Each row below holds a small network's activations on one record, seen along a few directions.
After each row come some of the record's fields: NILU, TUVA, RALUD, GUDO, ZOSUF, SEFOG, FOZUB.
Not every record has every field; a missing one is written missing.
Other fields move the rows too, some of them a lot.
In the rows, zero is written as 500.
Random noise pushes rows far along 4 fixed directions. That doesn't count. These rows show it; they differ only by the noise:
[394 532 403 693 350 359 665 595 278 446 492 347 525 825 570 520 707 314
 498 534 461 499 720]
[444 457 551 460 356 399 672 577 387 390 647 367 501 631 578 721 594 376
 484 487 563 682 527]
[577 490 581 556 443 576 552 611 525 405 552 412 574 661 587 681 514 442
 293 402 700 413 581]
[355 510 462 571 323 283 732 625 265 404 598 326 447 798 565 562 673 316
 458 559 490 626 659]
[578 547 502 658 456 555 550 623 484 467 464 403 620 724 594 594 568 428
 340 446 629 341 635]
[588 451 514 570 430 626 503 466 510 466 500 441 704 507 601 802 600 425
 635 392 545 538 498]

[583 543 650 409 532 463 583 726 578 486 550 449 404 538 528 471 396 555
 225 551 752 357 457]
{NILU: gati, TUVA: bep, RALUD: revu, GUDO: puvu, ZOSUF: zirup, SEFOG: zako, FOZUB: missing}
[527 466 571 490 446 676 408 439 637 436 517 624 431 364 494 634 436 494
 473 345 509 519 552]
{NILU: missing, TUVA: missing, RALUD: missing, GUDO: missing, ZOSUF: missing, SEFOG: missing, FOZUB: missing}
[498 448 587 295 487 288 727 697 510 523 665 349 411 594 593 585 516 462
 424 606 577 688 396]
{NILU: missing, TUVA: missing, RALUD: goba, GUDO: puvu, ZOSUF: kunub, SEFOG: gused, FOZUB: missing}
[482 380 494 657 473 723 346 348 583 356 504 633 415 497 447 563 471 480
 428 229 611 328 703]
{NILU: bobog, TUVA: padu, RALUD: missing, GUDO: missing, ZOSUF: missing, SEFOG: missing, FOZUB: tofe}
[636 499 581 540 548 714 374 460 668 579 443 534 599 378 529 518 437 589
 462 391 587 405 484]
{NILU: missing, TUVA: missing, RALUD: goba, GUDO: meno, ZOSUF: zirup, SEFOG: gused, FOZUB: missing}
[350 399 628 475 380 470 547 522 444 330 619 451 272 714 422 442 502 404
 233 350 663 418 703]
{NILU: missing, TUVA: missing, RALUD: goba, GUDO: meno, ZOSUF: zirup, SEFOG: gused, FOZUB: missing}
[565 551 455 534 512 588 327 396 468 578 477 527 801 377 545 531 474 540
 719 638 363 520 340]
{NILU: bobog, TUVA: padu, RALUD: nem, GUDO: meno, ZOSUF: zirup, SEFOG: zako, FOZUB: dafi}
[489 567 567 429 571 332 642 736 492 458 590 409 423 662 560 334 475 540
 244 658 606 450 494]
{NILU: gati, TUVA: padu, RALUD: nem, GUDO: puvu, ZOSUF: kunub, SEFOG: gused, FOZUB: missing}
[367 654 353 495 388 233 757 601 337 597 517 332 540 583 545 563 583 474
 703 713 266 709 489]
{NILU: pav, TUVA: padu, RALUD: revu, GUDO: puvu, ZOSUF: kunub, SEFOG: zako, FOZUB: tofe}
[608 672 566 496 578 444 468 587 492 522 485 515 734 546 597 516 424 651
 407 604 566 509 333]
{NILU: bobog, TUVA: padu, RALUD: goba, GUDO: puvu, ZOSUF: zirup, SEFOG: gused, FOZUB: dafi}
[484 489 591 461 440 579 504 631 632 406 612 539 309 583 476 540 354 545
 111 378 686 400 579]
{NILU: bobog, TUVA: rozam, RALUD: missing, GUDO: missing, ZOSUF: missing, SEFOG: missing, FOZUB: tofe}
[480 576 535 512 483 502 516 582 559 481 528 568 310 512 464 435 424 490
 323 461 513 491 611]
{NILU: missing, TUVA: missing, RALUD: missing, GUDO: missing, ZOSUF: missing, SEFOG: missing, FOZUB: missing}
[591 428 693 391 531 685 322 395 721 418 536 592 642 318 524 772 383 566
 542 340 599 569 376]
{NILU: missing, TUVA: missing, RALUD: goba, GUDO: puvu, ZOSUF: kunub, SEFOG: gused, FOZUB: missing}
[422 453 330 799 425 626 244 257 377 482 297 664 606 556 440 386 615 398
 672 457 310 312 669]
{NILU: bobog, TUVA: bep, RALUD: missing, GUDO: missing, ZOSUF: missing, SEFOG: missing, FOZUB: dafi}
[548 517 542 751 462 661 412 549 481 411 438 473 668 682 573 618 549 458
 352 364 632 295 711]
{NILU: missing, TUVA: missing, RALUD: goba, GUDO: puvu, ZOSUF: zirup, SEFOG: zako, FOZUB: missing}
[492 225 524 573 541 724 285 350 478 351 472 604 457 492 342 448 459 505
 386 272 657 288 566]
{NILU: gati, TUVA: rozam, RALUD: goba, GUDO: meno, ZOSUF: zirup, SEFOG: gused, FOZUB: tofe}
[611 629 408 490 560 478 400 453 499 676 405 613 709 360 521 446 464 581
 688 685 312 528 289]
{NILU: bobog, TUVA: rozam, RALUD: missing, GUDO: missing, ZOSUF: missing, SEFOG: missing, FOZUB: dafi}
[503 430 444 669 430 595 541 533 489 452 420 465 554 591 520 618 574 384
 512 342 584 415 681]
{NILU: missing, TUVA: missing, RALUD: revu, GUDO: puvu, ZOSUF: zirup, SEFOG: zako, FOZUB: missing}
[583 683 507 489 579 436 551 675 561 612 479 561 429 533 496 314 388 557
 298 619 497 421 511]
{NILU: missing, TUVA: missing, RALUD: missing, GUDO: missing, ZOSUF: missing, SEFOG: missing, FOZUB: missing}
[532 604 349 599 519 405 692 649 502 695 417 436 482 600 529 445 641 436
 555 557 391 471 614]
{NILU: missing, TUVA: missing, RALUD: missing, GUDO: missing, ZOSUF: missing, SEFOG: missing, FOZUB: missing}
[391 528 414 441 456 205 693 541 288 526 509 415 513 696 492 375 557 434
 550 693 353 654 495]
{NILU: missing, TUVA: missing, RALUD: nem, GUDO: puvu, ZOSUF: kunub, SEFOG: gused, FOZUB: missing}
[321 310 468 598 482 602 437 309 385 364 474 515 442 533 486 583 564 394
 573 386 518 527 626]
{NILU: bobog, TUVA: bep, RALUD: nem, GUDO: puvu, ZOSUF: kunub, SEFOG: gused, FOZUB: tofe}
[505 502 366 675 458 673 392 399 534 640 346 489 663 490 555 559 621 489
 753 443 365 438 533]
{NILU: pav, TUVA: bep, RALUD: goba, GUDO: meno, ZOSUF: zirup, SEFOG: gused, FOZUB: tofe}
[258 390 602 560 345 369 602 479 292 216 612 444 382 769 453 522 529 320
 350 432 608 578 630]
{NILU: missing, TUVA: missing, RALUD: revu, GUDO: puvu, ZOSUF: zirup, SEFOG: gused, FOZUB: missing}
[497 476 423 607 438 665 350 301 585 506 452 552 627 327 525 565 506 520
 700 380 423 551 488]
{NILU: bobog, TUVA: padu, RALUD: revu, GUDO: meno, ZOSUF: zirup, SEFOG: gused, FOZUB: safu}
[600 625 492 319 529 339 754 673 563 693 587 411 545 404 621 638 522 524
 592 636 407 722 317]
{NILU: missing, TUVA: missing, RALUD: missing, GUDO: missing, ZOSUF: missing, SEFOG: missing, FOZUB: missing}
[465 501 406 536 508 512 471 385 465 545 500 574 540 349 473 567 558 498
 812 489 347 631 452]
{NILU: gati, TUVA: padu, RALUD: missing, GUDO: missing, ZOSUF: missing, SEFOG: missing, FOZUB: tofe}
[410 481 423 563 420 534 482 385 443 449 548 451 490 469 519 601 556 392
 667 466 490 575 563]
{NILU: pav, TUVA: rozam, RALUD: revu, GUDO: meno, ZOSUF: zirup, SEFOG: zako, FOZUB: tofe}
[699 409 514 460 635 743 353 426 762 543 422 601 478 348 476 436 412 620
 455 374 557 253 493]
{NILU: pav, TUVA: padu, RALUD: goba, GUDO: meno, ZOSUF: kunub, SEFOG: gused, FOZUB: missing}
[520 422 581 471 491 696 371 444 653 397 552 625 398 407 453 628 372 528
 317 316 678 436 516]
{NILU: bobog, TUVA: bep, RALUD: missing, GUDO: missing, ZOSUF: missing, SEFOG: missing, FOZUB: tofe}
[465 534 468 535 532 513 486 522 487 528 522 473 436 583 496 385 501 504
 395 500 585 444 564]
{NILU: bobog, TUVA: rozam, RALUD: goba, GUDO: meno, ZOSUF: zirup, SEFOG: gused, FOZUB: tofe}
[621 359 575 386 532 603 510 431 571 526 496 484 568 275 481 632 454 533
 626 402 559 546 302]
{NILU: missing, TUVA: missing, RALUD: revu, GUDO: meno, ZOSUF: zirup, SEFOG: gused, FOZUB: missing}
[422 560 414 676 442 532 367 373 354 397 369 561 679 568 514 497 634 429
 646 533 384 565 550]
{NILU: bobog, TUVA: bep, RALUD: nem, GUDO: puvu, ZOSUF: zirup, SEFOG: gused, FOZUB: missing}
[616 505 527 443 550 530 611 571 600 620 534 475 587 409 595 685 527 497
 555 466 510 537 421]
{NILU: missing, TUVA: missing, RALUD: missing, GUDO: missing, ZOSUF: missing, SEFOG: missing, FOZUB: missing}
[409 659 458 560 520 308 530 634 431 485 439 501 514 674 508 250 462 449
 347 654 441 454 595]
{NILU: missing, TUVA: missing, RALUD: revu, GUDO: puvu, ZOSUF: kunub, SEFOG: gused, FOZUB: missing}
[666 499 485 467 583 632 478 526 578 614 442 466 634 444 519 576 491 600
 582 503 501 424 289]
{NILU: pav, TUVA: rozam, RALUD: goba, GUDO: meno, ZOSUF: zirup, SEFOG: gused, FOZUB: tofe}

Which values does each new row have?
[575 512 522 628 548 649 335 429 552 476 426 568 652 591 515 442 477 554
 408 378 614 205 576]
{NILU: bobog, TUVA: padu, RALUD: goba, GUDO: meno, ZOSUF: zirup, SEFOG: gused, FOZUB: dafi}
[607 477 513 494 597 523 535 557 548 563 520 463 478 575 500 334 408 463
 307 477 668 336 527]
{NILU: missing, TUVA: missing, RALUD: revu, GUDO: meno, ZOSUF: zirup, SEFOG: gused, FOZUB: missing}
[524 391 541 526 468 719 388 359 600 435 472 633 467 346 513 671 533 477
 578 307 550 446 568]
{NILU: bobog, TUVA: bep, RALUD: missing, GUDO: missing, ZOSUF: missing, SEFOG: missing, FOZUB: missing}
[489 575 427 528 462 480 563 520 526 618 478 479 403 469 512 403 558 498
 586 503 407 614 598]
{NILU: missing, TUVA: missing, RALUD: goba, GUDO: meno, ZOSUF: zirup, SEFOG: gused, FOZUB: missing}
[243 344 355 691 349 292 634 481 243 416 482 388 378 843 521 396 781 244
 646 511 339 547 788]
{NILU: missing, TUVA: missing, RALUD: goba, GUDO: puvu, ZOSUF: kunub, SEFOG: gused, FOZUB: missing}
[557 558 524 605 489 591 432 511 646 511 450 568 512 483 480 518 467 528
 455 401 503 405 603]
{NILU: missing, TUVA: missing, RALUD: missing, GUDO: missing, ZOSUF: missing, SEFOG: missing, FOZUB: missing}
[675 540 314 627 592 443 636 610 424 747 273 382 678 633 561 336 633 451
 623 593 442 277 467]
{NILU: missing, TUVA: missing, RALUD: revu, GUDO: meno, ZOSUF: zirup, SEFOG: gused, FOZUB: missing}
[479 351 611 481 482 610 338 339 587 329 557 580 593 470 526 666 455 540
 486 329 619 471 499]
{NILU: bobog, TUVA: padu, RALUD: goba, GUDO: puvu, ZOSUF: kunub, SEFOG: gused, FOZUB: dafi}
[403 292 596 495 451 662 385 419 558 337 564 562 431 477 398 536 414 471
 297 256 737 361 577]
{NILU: gati, TUVA: bep, RALUD: revu, GUDO: meno, ZOSUF: zirup, SEFOG: gused, FOZUB: tofe}
[507 635 471 589 433 534 445 551 502 537 432 501 506 571 494 450 527 461
 479 483 448 407 668]
{NILU: missing, TUVA: missing, RALUD: goba, GUDO: meno, ZOSUF: zirup, SEFOG: zako, FOZUB: missing}
[387 415 432 728 376 628 175 194 312 334 395 622 777 446 482 611 600 406
 744 456 343 565 523]
{NILU: bobog, TUVA: bep, RALUD: nem, GUDO: puvu, ZOSUF: zirup, SEFOG: zako, FOZUB: dafi}
[432 477 550 413 444 471 588 533 482 488 566 535 382 424 516 585 536 476
 543 507 481 607 497]
{NILU: gati, TUVA: bep, RALUD: missing, GUDO: missing, ZOSUF: missing, SEFOG: missing, FOZUB: missing}
[684 596 534 568 576 604 486 538 635 616 361 468 685 429 527 583 420 580
 458 494 568 319 485]
{NILU: missing, TUVA: missing, RALUD: revu, GUDO: puvu, ZOSUF: kunub, SEFOG: zako, FOZUB: missing}
[333 348 727 281 387 422 515 557 538 201 774 511 195 529 477 572 372 449
 181 438 651 736 525]
{NILU: missing, TUVA: missing, RALUD: goba, GUDO: puvu, ZOSUF: kunub, SEFOG: gused, FOZUB: missing}
[520 615 470 402 493 393 573 551 514 584 501 550 412 415 493 454 506 528
 541 626 421 628 422]
{NILU: bobog, TUVA: bep, RALUD: missing, GUDO: missing, ZOSUF: missing, SEFOG: missing, FOZUB: missing}
[582 593 466 631 519 613 431 506 561 525 460 511 554 551 516 439 534 530
 488 494 548 357 624]
{NILU: gati, TUVA: padu, RALUD: goba, GUDO: meno, ZOSUF: zirup, SEFOG: zako, FOZUB: missing}
[481 566 488 559 505 427 569 509 451 590 402 464 525 570 481 439 544 532
 525 558 402 479 564]
{NILU: missing, TUVA: missing, RALUD: goba, GUDO: puvu, ZOSUF: kunub, SEFOG: gused, FOZUB: missing}
[564 513 433 707 589 649 423 547 509 532 344 476 514 615 521 418 451 464
 362 440 526 257 696]
{NILU: missing, TUVA: missing, RALUD: nem, GUDO: puvu, ZOSUF: kunub, SEFOG: zako, FOZUB: missing}
